Each row below holds a small network's activations on one input, seen along a few directions.
In each table, some parts of the input vary, and every possible input appears once, in random order.
A made-up example of a description, with smaller parts first: one of 4 places along a line, together with either a single point or (one of 2 separate values, together with one of 5 places around a ring) or one of 11 places around a ring.
Shared parts are said once, and a part with two or three values counts as separate values.
In the rows, zero is written as 128.

Other details of the inputs vary at random and push rows far along three fixed directions, the same in every table; ignore that.

A family of inputs:
row 1: [139  99 124 136  86 107 125 133 141 147 108]
row 2: [112 151 118 133 147 145 134 138 138 121 141]
row 3: [116 146 125 152 141 134 128 125 138 132 151]
row 4: [120 150 123 141 130 144 136 120 142 123 150]
row 5: [111 141 123 139 140 145 126 129 145 114 150]
row 6: [152  97 106 120 143 126 117 128  77  85 105]
row 7: [114 142 125 142 133 146 129 124 148 121 150]
row 8: [105 159 234  59 157 115 111 107 143 172 140]
row 9: [122 146 122 142 153 137 142 132 137 128 144]
row 10: [120 152 118 138 133 152 136 121 136 127 144]
row 11: [136 102 136 137  62  84 162 159 199 211  97]
row 12: [123 107 131 136  65 101 154 163 165 188 108]
row 13: [143 101 124 140  87 106 124 132 137 151 110]
row 14: [133 156 114 137 141 146 125 109 136 126 135]
row 15: [142 103 102 123 130 143 115 121  50  79 119]
row 16: [127 149 117 131 142 142 126 113 147 109 138]
row 17: [145  97 111 128 128 128 129 134  75  99 119]
row 18: [131 101 133 148  72 103 138 148 145 172 120]
row 19: [126 147 120 148 142 133 120 107 145 131 141]
row 20: [143  98 116 124 124 112 130 142 113 117  99]
row 21: [135 149 118 141 147 136 137 109 145 136 135]
row 22: [117 146 125 152 135 137 129 118 139 135 152]
row 23: [133 106 118 123  92 106 134 151 146 153  97]
row 24: [114 104 235  58 120 101 104 127  92 169 126]
row 25: [140 105 118 131 112 100 124 142 117 128 104]
row 26: [120 143 119 135 145 139 118 119 153 113 138]
row 27: [128 154 115 134 136 145 129 112 147 129 133]
row 28: [141  94 115 121 113 134 135 137  98 103 117]
row 29: [114 147 121 134 140 142 133 130 143 113 148]
row 30: [120 153 115 130 149 137 128 130 152 126 128]
row 31: [131 147 121 142 141 150 141 117 132 126 149]
row 32: [150 103 125 136  87 104 144 137 147 168 104]
row 33: [125 148 121 148 146 128 120 115 147 132 140]
row 34: [127 113 223  47 121 128 104 108  64 149 126]
row 35: [116 151 122 144 148 132 133 131 135 122 147]
row 36: [123 156 117 138 150 130 128 126 147 137 129]
row 37: [143 108 110 128 114 112 122 134 103 129 102]
row 38: [137 103 117 135 104 116 130 133  95 120 121]
row 39: [112 150 119 132 138 146 136 135 146 127 141]
row 40: [126 101 220  39 154 128 104 116  50 114 123]
row 41: [118 147 122 136 135 146 135 124 142 115 149]
row 42: [149 100 120 128  96 114 139 132 134 143 104]
row 43: [128 156 113 139 144 139 127 109 136 133 133]
row 44: [143 103 100 113 146 135 105 130  65  67 100]
row 45: [132  97 123 131 100 101 123 150 142 140 104]
row 46: [117 144 125 146 130 146 128 118 143 124 152]
row 47: [130 153 118 142 142 131 127 108 142 128 139]
row 48: [135  98 126 134  83 103 129 142 154 154 106]
row 49: [134 149 118 140 154 133 135 115 143 132 135]
row 50: [140  94 108 123 140 127 100 129  78  70 107]
row 51: [114 152 228  49 169 131 114 103 133 159 140]
row 52: [120 143 121 132 145 147 142 131 145 120 144]
row 53: [112 150 125 141 146 133 135 136 142 120 144]
row 54: [142  96 110 128 133 119 103 128  85  88 109]
row 55: [130 151 118 136 137 140 127 109 147 119 139]
row 56: [141 103 117 132 101 124 127 132  94 113 123]
row 57: [133 104 126 129  82  93 138 153 162 161 102]
row 58: [111 154 234  65 152 132 126  97 122 181 155]
row 59: [144 106 116 132 110 103 123 134 111 128 108]
row 60: [135 101 101 116 147 145 110 136  47  56 114]
row 61: [119 143 121 134 152 145 141 135 142 118 143]
row 62: [127 145 121 138 139 151 143 118 138 123 147]
row 63: [114 154 119 142 147 137 135 135 135 133 141]
row 64: [137 100 128 129  83  94 150 156 172 177  98]
row 65: [122 149 117 131 151 134 125 125 149 112 135]
row 66: [119 152 122 146 143 133 134 125 133 127 150]
row 67: [117 155 119 144 142 138 136 128 132 137 144]
row 68: [134  97 109 118 130 133 116 141  73  70 120]
row 69: [127  95 119 133 118 119 118 148  97 103 117]
row 70: [124 152 115 130 138 144 130 118 153 127 131]
row 71: [110 142 124 141 145 140 126 134 145 116 148]
row 72: [147 106 120 133  92 107 128 130 126 139 109]
Each input here is: one of 2 separate values, together with one of 4 places along a line, together with one of 9 places around a ring.
Changing only the choice among 2 separate values turns row 38 into row 47. The same change can be made to row 60. Which row results?
> row 44
Changing only the choice among 2 separate values turns row 22 into row 19. The same change can be made to row 9. Which row results?
> row 6
Change only the choice among 2 separate values in row 3. List by row number the other rows that result.
> row 33
Change only the choice among 2 separate values in row 11. List by row number the other rows that result.
> row 28
Change only the place on the ring of 9 in row 59. List by row number the other rows that result.
> row 8, row 16, row 25, row 47, row 55, row 57, row 65, row 72

A family of inputs:
row 73: [144 133  88 171 123 123 139 135 140 147 125]
row 74: [111 177 177 130 102 123 159 120 231 214 151]
row 75: [ 96 131  88 152 119 131 149 185 143 123 126]
row 76: [137  98 142 102  96  97 113 145 131 131  98]
row 77: [128 152 116 116 167 152 124 110 141  88 135]
row 78: [148 126  75 169 118 119 149 136 130 137 122]
row 79: [133 120 163  68 156 123 109 114  94 107 112]
row 80: [107 118 115 148  79 136 155 163 114 140 138]
row 81: [105 119 105 172 134 117 155 177 141 120 142]
row 82: [134 149 117 124 150 170 125  95 133 100 149]
row 83: [143  95 146 100  86 111 129 136 132 134 101]
row 84: [135 151 117 133 154 168 126  91 119 110 153]
row 85: [148 100 147 117  81 113 134 126 108 147 110]
row 86: [143 100 139 106 116  93 133 146 117 149  91]
row 87: [129 151 115 122 180 148 114 117 135  97 130]
row 88: [143  92 143  96 103 107 129 141 133 137  93]
row 89: [130 144 107 128 146 152 108 109 132  77 142]
row 90: [116 177 171 143 116 118 160 116 211 235 153]
row 91: [128 134  87 163 132 105 129 143 154 130 114]
row 92: [138  99 147 126  90 102 120 122 105 156 111]
row 93: [113 106 101 166 107 147 148 156 132  98 159]
row 94: [147  84 132 101  83 109 130 136 124 128  97]
row 95: [ 95 139 101 138 121 163 143 157 137 104 148]
row 96: [135 128  84 148 133 117 145 145 163 127 108]
row 97: [154  91 133 120  88 106 137 127  94 150 106]
row 98: [127 113 168  76 135 137  94 100 103 102 123]
row 99: [130  97 142 105 108  89 113 144 128 141  94]
row 100: [112 119 105 182 119 122 160 166 126 130 158]
row 101: [106 203 199 109 175 139 139  93 181 208 174]
row 102: [135 124  91 162 102 139 132 125 162 129 123]
row 103: [133 131  89 171 132 116 133 138 145 140 114]
row 104: [136 120 163  80 164 126 110 116  88 118 113]
row 105: [135 155 118 131 148 160 130  90 118 103 153]
row 106: [108 130 126 140 110 142 146 152  92 127 150]
row 107: [101 126 114 151 141 143 145 163 149  94 155]
row 108: [129 125  87 154 106 126 126 131 169 120 123]
row 109: [134 122 170  72 157 124 108 119  94 104 112]
row 110: [132 133  87 174 120 116 131 130 139 145 126]
row 111: [122 152 119 126 180 146 110 114 136  96 127]
row 112: [150 102 148 122  89 106 135 130 103 154 111]
row 113: [135 122 172  98 138 136 104  94  76 123 129]
row 114: [102 193 200  94 162 152 127  95 212 184 167]
row 115: [136 128  91 149 119 125 142 144 170 117 112]
row 116: [149 101 141 116 102  98 135 132 100 158 110]
row 117: [129 120 169  88 163 123  99 114  89 114 109]
row 118: [134 119 157  85 151 111  95 121  76 102 115]
row 119: [134 102 141 104 106  87 114 148 124 135  95]
row 120: [ 73 176 178 129  94 139 167 154 215 218 170]
row 121: [142 128  80 159 138 120 144 134 127 124 117]
row 122: [134 120  86 158 106 138 124 119 145 110 126]
row 123: [149 105 144 120  98  96 134 136 101 155 108]
row 124: [103 142  95 152 145 150 138 162  91 100 141]
row 125: [131 163 120 136 174 141 128 112 114 104 138]
row 126: [138 116 168  75 127 144 113  94  93 108 131]
row 127: [144 105 146 125  86  99 120 128 103 151 115]
row 128: [132 146 116 118 157 165 122 103 141  93 141]
row 129: [132 146 121 127 152 171 117  95 134 101 148]
row 130: [110 107 120 167 113 104 157 179 128 140 139]
row 131: [131 114 167  77 149 137  94 113 105 103 112]
row 132: [ 98 139 101 139 129 154 140 168 135  99 138]
row 133: [127 155 118 130 143 158 111  98 132  92 155]
row 134: [131 155 112 120 190 146 121 110 108  86 134]
row 135: [139 130  86 164 104 132 127 121 130 115 135]
row 136: [145  89 136  97 121 105 121 142 111 130  89]
row 137: [129 152 120 139 150 163 116  90 120 105 149]
row 138: [ 75 147 201 125 119  96 161 174 217 218 155]
row 139: [149  91 137 116  92 124 122 120  98 140 112]
row 140: [130  96 140 107 111  91 113 142 127 142  90]
row 141: [143 130  90 173 112 131 141 126 141 145 128]
row 142: [141 101 141 124  99  93 117 132 102 156 112]
row 143: [131 113 167  77 138 144  96 103 104 104 121]
row 144: [142  99 143 126 104 101 120 131 104 160 106]
row 145: [142 100 142 115 117  97 124 147 121 151  90]
row 146: [132 138  88 169 125 106 133 141 143 135 122]
row 147: [131 155 114 134 178 146 127 109 115 111 137]
row 148: [111 121 112 153  98 123 151 175 106 150 136]
row 149: [138 124  88 151 123 129 133 143 171 123 111]
row 150: [123 153 119 140 149 158 114  88 119 105 152]
row 151: [132 121  84 149 126 127 119 135 154 103 111]
row 152: [147  95 135 117 120 104 120 138  94 142  97]
row 153: [ 99 134  90 158 124 130 150 183 133 130 130]
row 154: [ 92 204 202 112 180 126 124  97 186 198 163]
row 155: [127 161 121 144 154 149 115  94 112 107 154]
row 156: [128 127  88 153 118 118 127 140 170 118 115]
row 157: [108 131 116 174 130 144 155 145 119 114 170]
row 158: [132 155 111 127 182 145 123 102  98  90 139]
row 159: [144 105 144 121  97  91 117 136 101 155 114]
row 160: [130 148 116 118 171 158 121 112 142  93 134]
row 161: [138 121 165  75 165 125 105 114  68  95 113]
row 162: [130  99 140 117 114  89 116 142 120 149  91]
row 163: [126 152 119 130 145 158 110  95 132  93 152]
row 164: [150  84 132 109  79 116 135 127 116 135 103]
row 165: [134 140 107 118 154 163 124 104 132  84 137]
row 166: [113 106 127 155 107 140 147 149 115 119 163]
row 167: [111 105 100 158 114 142 145 163 140  92 153]
row 168: [112 170 252  60 139 120 129  85 142 212 158]
row 169: [130 120 162  86 160 121  91 103  59 102 122]
row 170: [126 155 118 138 147 157 112  91 119 104 156]
row 171: [142 129  87 162 103 135 151 121 147 137 130]
Changing only one part turns row 73 into row 114. The same change can be made to row 100. Which row results?
> row 167
Describe the family of inputs behind these rows.
> one of 9 places around a ring, together with either one of 2 separate values or one of 9 places along a line
List by row number the other rows that have the place on the ring of 9 in common with row 147.
> row 103, row 121, row 124, row 125, row 130, row 146, row 152, row 154, row 158, row 169
Change only the place on the line of 9 in row 79. List by row number the other rows that result.
> row 87, row 96, row 99, row 109, row 111, row 119, row 136, row 140

A family of inputs:
row 172: [137 102 209  55 139  99  99 109 108 144  98]
row 173: [163 105 102 109 142 133 104 100  27  80  97]
row 174: [152 110 205  66 135 111 113  98  81 164 117]
row 175: [133 181 103 127 232 171 113  93 115  62 151]
row 176: [109 168  81 193 129 158 167 140 160 122 175]
row 177: [154  99  87 111 150 119 106 131  49  71  80]
row 178: [137  94 125 121  53  86 136 160 196 184  78]
row 179: [ 78 175 180 139 129 121 153 158 217 206 161]
row 180: [172  70  59 167  54  98 128 136 134 122  81]
row 181: [138  78  84 170  73 122 136 161  84 113 113]
row 182: [114 180 168  98 170 138 110  95 188 140 143]
row 183: [147 159  54 204 132 132 147 109 195 134 136]
row 184: [151  85 125 131  32  88 137 141 178 196  87]
row 185: [129  87 104 115 130 142 125 161  52  49 124]
row 186: [107 167 119 129 181 203 133  99  96  65 191]
row 187: [110 104 230  76 104  94 104 125  77 174 138]
row 188: [100 152  58 192 133 157 176 168 189 116 153]
row 189: [ 72 187 211 102 185 132 113 120 158 162 180]
Changing only one part turns row 174 into row 175. The same change can be made to row 183. Which row results?
> row 172
Describe the family of inputs behind these rows.
> one of 2 separate values, together with either one of 4 places along a line or one of 5 places along a line
